Each row below holds a small network's activations on one input, seen along a few directions.
Each table varies a few parts of the input and shows all the possible inputs, shuffled.
A made-up example of a description, with smaller parts first: ring(5) and (point or ring(9) or (values(2) and line(6))).
Shared parts are said once, and a part with two or three values counts as separate values.
In the rows, 128 means zero.

Other details of the inputs shift rows strongly along two fixed directions, in all tables alike. That doesn't count.

Table:
row 1: [143 156 145  66  88 127 179 119 152 158 120 169]
row 2: [104 123  92 107 195  91  89 145 176  89  72 109]
row 3: [134 156 131  62 107 111 138 131 123 192 124 173]
row 4: [ 98 127 136 143 141 130 143 117 148  96 149 132]
row 5: [ 83 126 117 124 189 120  95 144 170  82 109 114]
row 6: [136 141 133 196 108 141 103 139  53 155 181 112]
row 7: [166 147 128 101  86 121 155 131 122 139 119 150]
row 8: [162 126 136 117 101 146 132 121 112 161 114 142]
row 9: [126 128 141 114 111 106 162  99 132 135 146 150]
row 10: [115 118  97 101 172 157  98 136 183  99  49 114]
row 11: [113 131  77 108 177  98 116 145 174  63  78 124]
row 12: [116 103 149 218 130 142 130 101  99  92 196  97]
row 13: [112 104  98 210 181 185  61 157 139  50  92  70]
row 14: [128 114 154 178 113 166 136 104 130 110 160  99]
row 15: [152 157 125  69 102  63 144 137 100 172 120 169]
row 16: [139  88 126  77  90 104 191 163 115 156 134 132]
row 17: [140 143 146  63 108  73 150 112 121 180 127 168]
row 18: [111 125 108 107 176 163 102 145 187  96  65 122]
row 19: [132 119 153 220 110 155 100 119  55 159 206  98]
row 20: [136 142 127  93 113 115 124 122 113 184 127 150]
row 21: [143 114 169 214  89 176 142 101  85 120 202  95]
Each input here is: point or (line(4) and ring(5)).
- A walk changes only the ring(5) part. It starts at row 18 and steps to row 1. List the rest of the walk in order. => row 4, row 5, row 3

Table:
row 22: [124 119 164 222 113 131 110 125  36 149 232 104]
row 23: [101 102  90  73 182  90 130 142 199  78  63 118]
row 24: [153 151 115 151 114 106 126  96 114 125 134 141]
row 25: [ 89 127  89  80 190  78 119 148 196  74  67 134]
row 26: [101 140  74  78 197  96  72 160 184 105  53 122]
row 27: [179 156 139  55  71 120 148 122  97 220 103 190]
row 28: [ 79 112 157 242 160 180 101 110 123  70 196  75]
row 29: [ 77 106 153 241 161 160 105 117 116  66 199  73]
row 30: [161 138 178 233  82 156 141  95  57 107 204 107]
row 31: [ 89  91 130 185 174 172 107 119 170  66 137  70]
row 32: [172 147 134  67  70  92 155 135  80 220 123 171]
row 33: [148 168 167  69  74 117 179  93 118 192 146 197]
row 34: [160 171 151  67  82 116 136 111  95 215 137 189]
row 35: [171 136 129  49  60  81 201 143 101 181 124 179]
row 36: [119 127  72  85 183 128  76 162 187 111  28 114]
row 37: [155 132 157  53  67  89 199 104 116 194 147 175]
row 38: [118 115  72  79 164 121 128 169 198  75  46 114]
row 39: [102 145  79  80 196 115  65 153 193 107  49 123]
row 40: [148 113 152 190  91 127 132 134  35 169 193 114]
row 41: [147 127 130 115 105 163 149 134 137 126 114 140]
row 42: [ 94  94 135 188 175 188 103 111 168  66 133  79]
row 43: [129 102 151 215 106 191 135 132  97 103 186  86]
- What do these inputs look like to the network? => values(2) or (line(4) and ring(5))
- Which other rows does row 43 become when the line(4) part takes its other values? List them by row number. => row 35, row 38, row 41
- Which other rows belong to the same alternative as row 24? List them by row number. => row 30

Table:
row 44: [120 114 107 206 165 191  78 136 140  66 111  74]
row 45: [140 121 170 160  71 172 170 113  95 154 201 131]
row 46: [152 149  71  56 148  90 106 152 162 132  37 146]
row 47: [117 102 103 125 169 140 100 148 158 103  77  98]
row 48: [113 141 199 203 101 137 139  69  71 148 241 135]
row 49: [107 123 118 119 160 148 140 126 196  60  90 118]
row 50: [ 86  87 113 222 174 152  89 142 127  65 164  56]
row 51: [130 125 131 124 123 105 126 154  87 150 141 135]
row 52: [142 152  78  75 147  80 104 162 142 129  61 150]
row 53: [136 116 133 126 100 124 153 119 115 151 156 128]
row 54: [154 143  73  61 146 112 108 144 175 125  31 143]
row 55: [121 112 158 195 116 118 147 104  88 105 195 105]
row 56: [166 141 128  32  86  76 166 140 102 210 100 180]
row 57: [162 147 148  41  74  92 204 102 140 169 114 190]
row 58: [156 134 169 200  72 198 141 111  73 145 184 124]
row 59: [ 78 105  99 187 188 115  88 166 136  64 143  76]
row 60: [ 94  93 119 198 179 146 108 120 160  40 132  73]
row 61: [123 157 164 109  94 108 139  98 100 201 185 164]
row 62: [116 113 117 119 157 174 112 149 173  92  81 109]
row 63: [115 104 109 124 166 162 104 149 168  94  79 104]
row 64: [122 136 177 164 115 153 109 101  74 180 192 135]
row 65: [152 129 162 117  61 134 182 111  94 184 183 152]
row 66: [140 153 135  57  94  45 180 126 115 156 131 182]
row 67: [130 177  89  50 165 102  79 127 182 147  43 164]
- The inputs of row 65 and row 57 match in every part but one. If row 50 is changed in the same way as row 65 into row 57, which row does it become? => row 55
- What do these inputs look like to the network? => line(4) and (point or line(5))
- A walk changes only the line(4) part. It starts at row 48 and steps to row 61. List the rest of the walk in order. => row 64, row 67

Table:
row 68: [ 99 125  96 155 182 139  75 153 158  74  96  92]
row 69: [138 142 111  79 126  90 132 127 130 161 102 159]
row 70: [ 84  93 166 213 140 177 125 118 113 100 212  84]
row 71: [153 133 156  84  81  91 192 110 114 152 149 164]
row 72: [148 150 119  75 117 109 132 141 135 156  95 154]
row 73: [ 95 122  95 161 193 132  78 148 153  73  97 100]
row 74: [108 113  96 158 183 146  78 146 163  80  95  83]
row 75: [139 153 116  78 120  94 130 138 130 155 102 161]
row 76: [146 149 118  76 117 114 134 139 131 156  94 153]
row 77: [143 145 112  75 115  97 129 131 134 162 103 151]
row 78: [ 98 116  92 160 188 131  75 143 160  78  99  90]
row 79: [144 109 175 217  64 175 172 103  59 134 236 118]
row 80: [105 102  99 156 187 152  77 145 156  82  88  90]
row 81: [137 122 197 223  69 184 162  80  72 141 237 117]
row 82: [146 139 114  74 119 111 132 132 135 161  94 147]
row 83: [125 128 169 163 110 145 150  89 115 118 177 128]
row 84: [149 126 150  81  73 102 199 120 119 163 139 157]
row 85: [144 138 122  75 120 116 130 141 128 157  89 159]
- What do these inputs look like to the network? => point or ring(5) or (values(2) and line(6))
- Which other rows does row 82 become when the values(2) part takes its other values? List them by row number. => row 76
- Which other rows does row 77 become when the values(2) part takes its other values? List them by row number. => row 68
